These are the activations of a small neural network, seen along a few directions. Each row is one input.
Each table varies a few parts of the input and shows all the possible inputs, shuffled.
Descriptions start from the smaller parts, as in this example, which fits no table here: one of 4 places along a line, together with either a single point or one of 9 places along a line or (one of 2 separate values, together with one of 5 places around a ring).
Shared parts are said once, and a part with two or three values counts as separate values.
In the rows, 128 means zero.

Other details of the inputs shift rows strongly along two fixed directions, in all tables alike. That doesn't count.

Rows:
r1: [137 118 161 188  65 119 103 106 145 135 173 146 102 144 138]
r2: [154 120 169 193  78 141 117  95 157 120 153 145  99 131 131]
r3: [ 64  90 145  90  71 101 113  72 181 112  90  73  89 136 146]
r4: [131 149 112 143 136 149 141 170 123 129 142 124 157 102 103]
r5: [133 148 113 138 138 126 136 166  85 137 127 146 144 133 109]
r6: [136 132 129 126 169 161 145 150 109 139 138 146 138 106 129]
r7: [143  95 158 169  98 119  98  85 130 141 168 169  80 133 153]
r8: [ 46 119  95  36 135  95 137 135 138 101  73  73 149 131 107]
r9: [128 113  93 129 122 145 162 159 114 124 125 142 139  90 120]
r10: [ 58 149  98  61 166 125 127 119 149 104  85  53 162 122 136]
r11: [ 57 156  97  55 165  93 125 143 142 117  76  82 138 160 118]
r12: [ 60 148  95  56 169  86 131 141 144 115  86  72 132 163 117]
r13: [167 117 163 175  78 139 119  89 143 156 138 153  87 138 146]
r14: [ 44  95 137  94  74  88 110  72 173 106  99  86  90 149 148]
r15: [150 148  99 134 152 153 152 162 125 136 126 144 134 118 122]
r16: [ 67 152 100  41 161 103 125 134 150 114  75  76 144 162 109]
r17: [145 148 121 144 148 142 148 158 108 122 116 139 147 117 101]
r18: [ 60 112 150  96 123 127  94  52 190 116 111  79  79 129 145]
r19: [164 139 109 126 145 132 143 171 111 144 119 144 139 127 122]
r20: [154  97 165 172 108 134 109  80 153 126 155 161  84 117 145]
r21: [ 64 127 161  98  83 109  92  66 181 112 112  70 103 167 125]
r22: [169 133 108 128 150 124 149 172 112 143 130 136 133 128 119]
r23: [159 134 103 120 148 120 148 161 113 136 139 144 137 142 113]
r24: [148 119 115 111 159 128 126 151  93 135 143 159 141 116 111]
r25: [ 60 135 136  41 181 116 120 131 134 123  77  68 142 137 123]
r26: [146 141 124 136 127 129 131 178 111 137 135 124 158 113 103]
r27: [139 152 106 135 150 156 153 150 115 145 116 142 140 113 113]
r28: [160 114 170 183  66 139 108 102 143 139 155 137  96 134 138]
r29: [160  93 167 161  96 131  99  87 140 144 157 154  81 120 150]
r30: [136 145 124 123 152 120 136 156  84 131 142 149 154 125 143]
r31: [158 117 158 167  76 135 116  81 142 149 147 161  92 153 138]
r32: [ 52 144 101  56 159  91 114 124 128 106  88  65 162 147 137]
r33: [156 141  96 138 158 146 161 163 123 136 139 137 130 118 118]
r34: [154 115  99 121 146 121 126 145  97 130 142 147 156 118 117]
r35: [138 152 111 142 142 160 148 156 108 135 125 134 140 110 108]
r36: [139 118  95 131 149 112 122 151  91 131 139 147 150 119 126]
r37: [143 129 138 128 175 144 145 153 108 125 129 152 144 113 122]
r38: [158 130 113 126 140 129 132 154  98 131 131 128 162 114 141]
r39: [ 63 126 161 101  80 103  91  73 189 114 121  67 112 162 123]
r40: [156 118 104 140 158 130 135 146 110 116 130 144 153 103 119]
r41: [134 151 113 142 139 156 144 165 115 130 133 127 149 106 104]
r42: [152 122 165 175  93 156 123  80 147 134 166 147  98 118 174]
r43: [157 144 108 136 157 136 150 163 125 122 117 150 140 125 115]
r44: [ 79  99 144  95 103 102  85  55 179 117 102  66  99 143 151]
r45: [141 101 176 169 101 130 109  88 128 144 169 169  85 146 162]
r46: [143 145 118 124 135 136 138 158  94 134 126 141 149 133 100]
r47: [139 119 162 187  68 125 104 101 137 134 164 150  94 148 140]
r48: [133 110 103 128 130 128 160 163 114 108 113 146 145  97 113]
r49: [161 120 161 187  89 143 127  81 156 136 136 159  90 137 139]
r50: [160 137 108 139 160 128 159 161 127 124 128 141 135 127 113]
r51: [149 144 131 131 160 138 146 149 105 116 130 143 156 109 135]
r52: [ 75 125 172  88 104 110  96  58 174 117 104  66 102 149 167]
r53: [155 133 112 140 151 133 142 147 109 113 131 136 164 110 136]
r54: [164 116 168 181  70 142 112  94 137 145 145 143  88 137 140]
r55: [145 122  94 136 154 146 135 143 112 130 138 135 147  95 125]
r56: [154 130 107 120 139 126 133 148  94 125 142 140 168 126 133]
r57: [137 148 109 134 144 124 140 161  92 146 120 159 141 136 116]
r58: [142 125 134 109 163 137 137 153  93 139 141 156 147 128 120]
r59: [160 115 172 159  84 132 112  79 132 133 170 156 105 141 166]
r60: [142 145 122 149 140 133 142 171 122 117 135 132 162 109  98]
Each input here is: one of 5 places along a line, together with either a single point or one of 5 places around a ring or one of 6 places along a line.
The inputs of r8 and r3 match in every part but the place on the line of 5. If r21 is changed in the same way as r8 into r3, which row does it become?
> r28
Which other rows does r55 become when the place on the line of 5 takes its other values? List them by row number.
> r34, r36, r40, r44
Which other rows agree with r18 in the place on the line of 5? List them by row number.
> r4, r6, r9, r10, r15, r27, r33, r35, r41, r42, r55
Which other rows agree with r30 in the place on the line of 5? List them by row number.
> r1, r5, r7, r11, r12, r14, r32, r36, r45, r47, r57
Which other rows does r59 become when the place on the ring of 5 takes its other values? List them by row number.
> r24, r34, r56, r58
Which other rows does r54 become when the place on the line of 6 takes its other values? List them by row number.
> r13, r19, r22, r26, r28

Rows:
r61: [134 134 107  92 207 143 137 163  95 137 118 147 140 124 114]
r62: [130 144  88 115 176 161 174 173 130 126 101 144 149  82 105]
r63: [ 33 146 138  31 159  97 101  50 182 113  69  33 119 165 162]
r64: [113 170  96 134 153 129 143 191 104 141 115 128 153 132  98]
r65: [ 87  78 148 116  95 108  96  28 166 128 139 101  66 152 197]
r66: [150 126 162 168 139 139 133  99 153 137 144 135  70 114 133]
r67: [199 124 137 227  31 147 127 115 163 147 185 176  87 110 137]
r68: [188 129 167 211 103 162 123 122 144 127 191 177 117 119 151]
r69: [147 145  96 112 160 166 167 165 120 108 101 120 155  91 112]
r70: [ 26 110 136  22 147  75  80  57 169  85  78  30 142 136 143]
r71: [123 153 119  95 160 128 125 166  80 150 124 130 171 125 113]
r72: [189 112 189 174 107 147 120 116 109 138 183 174 118 124 165]
r73: [126 153 100 106 154 123 125 185  80 147 119 146 161 142 107]
r74: [206 114 167 237  73 162 112  98 127 148 185 188 113 126 124]
r75: [122 150  94 120 121 130 178 194 110 122 103 130 152 117  78]
r76: [136 111  86  83 137  93 139 178  77 116 110 148 167 147  97]
r77: [144 138 154 180  72 108 130 102 158 137 144 140  91 161 123]
r78: [136 141 111  96 151 102 139 190  88 139 110 122 151 160  97]
r79: [164 131 121 166 131 166 146 154 126 125 132 124 164  89 115]
r80: [136 105  96  88 190 118 138 161  93 127 118 163 140 104 137]
r81: [143  89 137 151  74  88  95  98 127 129 153 145 107 142 150]
r82: [ 88 125 170 152  96 139 104  27 209 119 131  88  62 163 177]
r83: [ 26  93 158  75  98  88  90  59 150 106 108  72 107 153 154]
r84: [128 151  97 122 138 152 149 181 113 122 114 111 169  93  86]
What is each input in this table made of?
> one of 4 places along a line, together with one of 6 places along a line
The inputs of r61 and r66 match in every part but the place on the line of 4. If r73 is changed in the same way as r61 into r66, which row does it become?
> r64
Which other rows does r81 become when the place on the line of 6 takes its other values? List them by row number.
> r65, r70, r76, r80, r83

Rows:
r85: [138 129 108 129 131 141 147 139 139 121 115 119 135 113 123]
r86: [120 147 136 122 143 145 137 137 138 124 118 111 139 116 111]
r87: [110 130 113 123 116 116 135 145 126 122 118 124 127 133 110]
r88: [122 134 131 104 148 115 124 132 118 122 125 121 146 137 133]
r89: [111 104 168 143  89 110  90  51 165 118 144 119  90 150 163]
r90: [123 147 120 112 135 120 126 145 109 136 121 116 143 142 120]
r91: [112 143 129 128 145 144 131 131 139 119 119 112 138 110 111]
r92: [159 117 118 145 105 127 126 147 105 136 144 150 139 118 129]
r93: [124 130 130  99 159 125 126 124 109 139 124 139 127 136 140]
r94: [114 112 170 153  66 115 103  78 175 130 131 118  77 162 138]
r95: [116  88 160 139  93 118 101  56 158 129 150 139  76 141 172]
r96: [142 131 118 147 122 125 134 152 114 129 138 149 133 132 102]
r97: [114 113 148 156  82 136 117  68 190 118 132 109  80 136 153]
r98: [122 135 113 119 139 117 120 149 112 127 131 122 147 130 113]
r99: [162  84 168 178  93 131  98  63 142 140 177 174  76 136 166]
r100: [136 139 112 140 144 140 139 137 142 121 126 125 133 119 116]
r101: [126 120 131  99 161 119 121 129 115 132 127 135 125 130 136]
r102: [106 137 128 125 133 143 138 132 139 118 118 108 130 108 120]
r103: [125  83 158 130  95 118 104  59 153 132 141 133  83 135 167]
r104: [156 117 125 150 125 128 133 140 100 129 156 165 139 120 146]
r105: [113 133 120 114 136 146 140 140 133 120 105 105 144 103 116]
r106: [126 140 123 114 134 116 123 150 117 131 129 120 144 137 119]
r107: [179 141 126 172 110 137 145 165  97 151 148 182 130 131 112]
r108: [139 132  99 128 140 125 141 174  89 133 140 140 159 119 115]
r109: [ 40 134 104  26 169  89 118 122 137 102  62  49 160 134 125]
r110: [ 56 166 123  65 168 134 133 130 149 116  71  56 147 132 107]
r111: [136 153 118 132 144 144 146 138 139 132 114 119 132 129 123]
r112: [148 126 102 131 124 126 150 177  97 133 122 150 153 116 104]
r113: [126 140 129 109 145 119 124 132 108 129 120 126 140 140 138]
r114: [240 138 113 208 145 168 170 198  83 151 174 205 148  95 115]
What is each input in this table made of?
> one of 5 places along a line, together with either one of 2 separate values or one of 4 places along a line
The inputs of r105 and r102 match in every part but the place on the line of 5. If r85 is changed in the same way as r105 into r102, which row does it become?
> r97
Which other rows does r91 become when the choice among 2 separate values takes its other values? List them by row number.
> r100
